A small network was shown many inputs. Here are its activations along a few directions, one row for each input.
Each table varies a few parts of the input and shows all the possible inputs, shuffled.
A made-up example of a description, with smaller parts first: line(4) and (point or line(11) or (values(3) and ring(8))).
Shared parts are said once, and a part with two or three values counts as separate values.
(in the rows, 128 means zero)

Other details of the inputs shift rows strongly along two fixed directions, in all tables alike. That doesn't count.

Rows:
R1: [117 157  67 126 145 145 142  79  80  93 111  86 101 167 181]
R2: [138 106 130 112 150 155 152 114  94 152 155 125 136 153 129]
R3: [137 131 152 133 129 130 132 142 126 147 150 150 131 128 113]
R4: [162  92 119 121 187 165 169 116  35 150 162 184 137 188 114]
R5: [117 205  42 133 128 139 135  47  99  82 101  46  70 151 197]
R6: [130 109 146 117 133 132 133 140 131 137 135 137 150 151 130]
R7: [127 138 198 153  99  76  96 207 187 134 123 203 147  97  88]
R8: [ 96 165 148 173  87  83  94 168 187 107 107 124 116  75 128]
R9: [150 163  97  95 137 154 147  64 116 132 135  74 108 144 148]
R10: [129 126  86 116 136 163 149  82 104 122 133  71 120 127 153]
R11: [ 95 116 184 175  78  54  72 230 212 107 102 192 145  77 101]
R12: [141  83 188 120 148 126 135 177 124 160 154 195 166 149  94]
R13: [119 186  65 107 103 136 120  57 155  97  93  24  97 132 184]
R14: [111 180 125 145  82  95  95 137 198  97  92  99 115 101 151]
R15: [141  92 120 108 142 139 135 119 119 139 132 138 132 130 115]
R16: [137 125 140 116 128 126 125 130 142 137 124 132 137 135 122]
R17: [151  67 126  94 177 170 160 105  68 165 153 144 147 149  94]
R18: [104 155 178 164  93  82  96 186 176 128 128 162 126  99 114]
R19: [111 129 159 154 113 101 109 165 148 136 132 149 131  97 105]
R20: [140  91 114 128 175 156 158 131  53 129 148 174 144 182 135]
R21: [125 165  86 120 107 118 113  83 153 112 103  75  91 105 144]
R22: [142  53 124  95 170 169 159 121  72 149 147 139 158 152 109]
R23: [118 138 201 153 102  78  98 199 181 137 131 189 146 108  98]
R24: [108 105 174 150 112 109 116 190 144 136 139 169 152 127 120]
R25: [121 205  63 127 108 139 128  51 139 105 110  24  79  98 167]
R26: [153  76 146 112 165 157 151 139  89 160 154 174 151 131  82]
R27: [ 92 206 151 172  58  68  77 169 229  86  88 109 113  80 153]
R28: [128 152  55 110 113 145 126  58 141  98 100  44  94 114 167]
R29: [156  68 156 111 154 137 142 153 107 161 152 197 153 131  78]
R30: [163  51 106  77 194 198 181  82  42 165 159 127 150 168 105]
R31: [132 113 125 120 135 153 144 118 110 138 146 117 138 144 141]
R32: [142 110 160 116 133 119 123 150 134 151 133 164 145 135 100]
R33: [133 124 126 141 154 130 139 128  76 128 139 167 121 163 127]
R34: [111 141 122 143 104 116 113 138 158 102 105 108 122  93 133]
R35: [101 157  99 141 101 120 116 109 151 100 108  66 110 100 159]
Each input here is: line(5) and (point or ring(6)).
Q: The inputs of R14 and R32 match in every part but the line(5) part. If R34 is changed in the same way as R14 into R32, which row does it become?
A: R17
Q: Change only the line(5) part in R15. List by row number the other rows that result.
A: R11, R21, R28, R29
Q: Change only the ring(6) part in R7. List by row number the other rows that result.
A: R3, R9, R25, R26, R29

Rows:
R36: [152  98  97 105 182 179 169  89  50 140 147 127 138 186 144]
R37: [122 175 106 127 109 129 123  90 152 117 120  66 106 114 155]
R38: [100 226  96 157  86  98 105 107 161  81  94  81  72 105 172]
R39: [118 150 148 147 127 110 120 155 125 118 125 162 129 138 130]
R40: [108 153 151 177 109  92 104 181 152 104 118 172 119 111 130]
R41: [136 132  64  93 144 176 152  48  91 127 126  45 107 136 153]
R42: [140  97 118  98 155 159 151 100  97 155 150 111 137 152 127]
R43: [114 132 154 157 125 101 111 172 124 120 125 172 136 141 118]
R44: [128  93 157 130 132 118 123 170 136 138 131 174 150 109  97]
R45: [127 117 147 134 123 124 126 148 137 133 132 141 139 110 111]
R46: [101 142 152 184 102  79  97 192 158 103 118 181 126 106 127]
R47: [120 119 142 157 129 108 125 165 118 120 123 172 143 140 130]
R48: [133 171  83 115 122 146 134  64 130 124 119  53 100 122 152]
R49: [139 106 137 116 137 135 133 134 131 134 134 143 141 130 113]
R50: [111 111 170 146 103 103 103 184 166 125 119 166 147 110 111]
R51: [134 112 143 117 125 123 130 138 136 140 132 136 137 133 125]
R52: [157  81 122  93 165 158 157 101  84 157 148 133 139 147 109]
R53: [115 205  99 136  82 105 100  93 189  98  91  63  89  96 158]
R54: [136  95 143 119 144 137 140 133 111 155 144 144 141 133 106]
R55: [144  88 120  99 159 167 161 107  91 153 155 120 148 151 122]
R56: [125 100 150 129 125 121 120 155 142 130 124 156 142 120 106]
R57: [141 128 134 122 131 127 127 125 134 137 133 133 130 117 114]
R58: [118 187  88 130  96 118 111  90 166  95  97  58  94  93 153]
R59: [128 110 163 133 120 105 112 167 153 140 127 169 142 119 102]
R60: [143  89 124 119 170 150 154 122  61 144 158 166 135 171 118]
R61: [154 108 113  91 151 168 150  90  96 152 148 112 138 159 131]
R62: [116 145 101 120 119 137 127  94 138 113 119  72 113 116 152]
R63: [126 114 160 134 112 112 118 170 156 131 128 156 145 118 117]
Q: The inputs of R55 and R37 match in every part but one. If R36 is changed in the same way as R55 into R37, which row does it become?
A: R39
Q: What is each input in this table made of?
A: line(4) and (values(2) or ring(5))
Q: A walk changes only the ring(5) part. It starts at R53 and steps to R61. List the rest of the walk in order.
A: R37, R48, R57
Q: Change only the ring(5) part in R50. List by row number the other rows that result.
A: R41, R44, R56, R62
Q: Change only the values(2) part in R38. List by row number the other rows that result.
A: R39
Q: Change only the line(4) part in R46. List by row number the other rows that result.
A: R38, R40, R60

Rows:
R64: [141  94 158 137 154 144 151 169  87 139 162 206 149 178 125]
R65: [156 130  72 119 162 167 162  76  63 121 140 120 109 162 157]
R66: [120 170 118 135 106 132 124 105 164 115 113  75 117  95 141]
R67: [149 107 169 121 166 126 143 145  81 170 165 199 139 162  82]
R68: [109 194 130 143  71  81  79 142 223  91  75  96 108  74 140]
R69: [133 124  46  88 176 189 170  35  29 112 125  58  94 167 164]
R70: [121 149 125 137 132 127 129 129 104 116 123 126 129 163 161]
R71: [114  89 167 152 153 109 129 188 102 135 142 195 163 160 114]
R72: [121 154  73 147 136 136 133  88 100 100 111 105 100 137 148]
R73: [133 127 134 120 121 140 132 128 139 134 130 116 140 112 119]
R74: [136  64 161 117 146 141 140 163 111 175 163 173 161 130  94]
R75: [159 102 102  77 157 166 158  76 101 142 137  97 142 147 126]
R76: [ 96 181 134 155  60  63  72 156 227 104  81 106 101  72 138]
R77: [122  87 188 142 114  99 107 196 165 146 141 184 153 103  87]
R78: [131 156 111 116 116 138 123  97 155 117 114  74 116 109 138]
R79: [112 157 113 137  99 124 115 103 162 122 122  73 107  95 147]
R80: [124  91 177 132 109  93 109 179 163 139 132 174 147 110  95]
Q: What is each input in this table made of?
A: point or ring(6) or (values(2) and line(5))
Q: Change only the line(5) part in R73. List by row number the other rows that result.
A: R66, R68, R75, R78
